A small network was shown many inputs. Here are its activations along a few directions, one row for each input.
In each table, some parts of the input vary, and every possible input appears once, in random order.
A made-up example of a description, with smaller parts first: one of 8 places around a ring, together with either a single point or one of 9 places along a line or (one of 3 separate values, together with one of 6 places along a line).
Shared parts are said once, and a part with two or three values counts as separate values.

Other details of the inputs vary at random and push rows far along three fixed directions, the same in every table; ignore that.

Rows:
R1: [-23 -28 -13   2  11  16  20  13  -9  -5  -8 -28  34]
R2: [-25 -13  -6   1   9  17  -1  26 -16  26  35 -15  10]
R3: [ 14  18  23  16 -13  -7 -13  -3   4  -5   8  21  -9]
R4: [-14 -20   1   2   9  14  14  -4   0 -15 -16 -10  28]
R5: [  8  14 -33   0  -8   3  -5  -6  -4  28  16  -3  11]
R6: [ -5 -15 -33 -20  16   6  18  38  24 -13 -19 -40  16]
R7: [  6  17 -28  -1 -10   2  -8 -12  -4  31  18   5   6]
R8: [  8   3  37  -3   7  -6  -8   2   3 -26  13  18 -21]
R9: [  4  -1 -41   7  -1 -11  -4  31 -16  25  19 -19  -8]
R10: [ 17  27 -15  -9  -1  17  11 -10  41  12  -8   7   4]
R11: [  7   5  44  -8   6  -7  -8 -15   7 -20   9  28 -24]
R12: [  5   1  -9 -22  10   1   7 -31   2  -5  -8   4   7]
R13: [ -5  -7  14  10  -8 -14  -7  16 -11  -6  -8   3 -20]
R14: [  1 -13 -17   5  -2 -10  13   5  -8 -16 -35 -19   6]
R15: [  5  18  13  12   6   7 -12  18  -2   6  35   3  -6]
R16: [ -2  -1 -19  -7  -8  -8   0 -23  -7  14 -22   6  -5]
R17: [  5   3 -11  -3 -10   2   5 -33   4   7 -24   5  20]
R18: [  0  -9 -33   0  -1  -7   9   2 -12   7 -20 -20   5]
R19: [  8  10 -20  -3   9  12  12 -23   6  -2 -10  -6  27]
R20: [ -4   4   0   4 -12   1 -12   5  -8  23  20   7  -2]
R21: [ -2  -8  24  14 -10 -25  11  47  28 -24 -25 -11 -21]
R22: [  0 -15  -2   8  -6   3  10  -2  -1 -13 -24 -12  21]
R23: [ 18  11 -12 -19  11  -1   5 -36   9 -15 -11   5   4]
R24: [ 15  16   4  -2 -10 -15  -6 -27   1   8 -15  26 -19]
R25: [ -3   6  -1 -19   8   1 -11 -12  -5  21  29  13 -17]
R26: [  6  15  19   0   3   6  -4 -23   8   1   6  25   3]
R27: [ -9 -16   6   6  -7   3  10 -16   0 -18 -37  -2  22]
R28: [ 13   8  -8 -17  10  -1   3 -23   5 -12  -1   6   1]
R29: [ 11  -4  60  31 -12  -9  -7  19   8 -46 -10  11 -10]
R30: [  0   7  13  -1 -11 -12 -10 -26  -2  11 -13  25 -25]
R31: [-24 -29   2  10  -5   7   5  22 -12  -4 -10 -25  17]
R32: [-26 -10  10  11  -8  -6 -25  49 -27  23  33  -1 -39]
R33: [ 11  10  42  20   5   5  -2   9   8 -33   2   9  -2]
R34: [  2 -15  10 -10  13   0  14 -16   5 -37 -26  -9   9]
R35: [-15   3 -20  -5 -11   7  -7 -13  -9  31   7   4   9]
R36: [-10 -18  16   9  -7  -9   1  11  -9 -20 -25  -4 -11]
R37: [  8  20 -16  -5   6   9  -4 -13   0  28  25   9   9]
R38: [ 12  32 -18  -1 -20  -1  -5  11  32  35  24  11 -17]
R39: [  1   0  39 -13   4  -3  -6 -24   5 -11   6  29 -21]
R40: [-15  -2  21  14   7   7 -14  43 -13  18  55  -1  -9]
R41: [ -9 -19 -19 -19  15   6  14 -11  -5  -7  -9 -18  14]
R42: [ -7 -29   6  22   1 -12   2  51 -15 -22 -11 -30  -7]
R43: [ 11  17  -5  -8   3  10   3 -39   8   8  -5  15  17]
R44: [  3   5 -27 -12  15   1  -8  23 -10  14  39 -22  -4]
Each input here is: one of 4 places along a line, together with either a single point or one of 10 places along a line.
Changing only the place on the line of 4 turns R43 into R34. The same change can be made to R26. Which row results?
> R12
Changing only the place on the line of 4 turns R38 into R21. The same change can be made to R5. Which row results?
> R14
Which other rows does R36 become when the place on the line of 10 takes its other values? List them by row number.
> R9, R13, R14, R16, R18, R24, R30, R32, R42
A walk changes only the place on the line of 10. It starts at R29 and steps to R3. List the rest of the walk in order.
> R5, R7, R22, R17, R20, R27, R31, R35
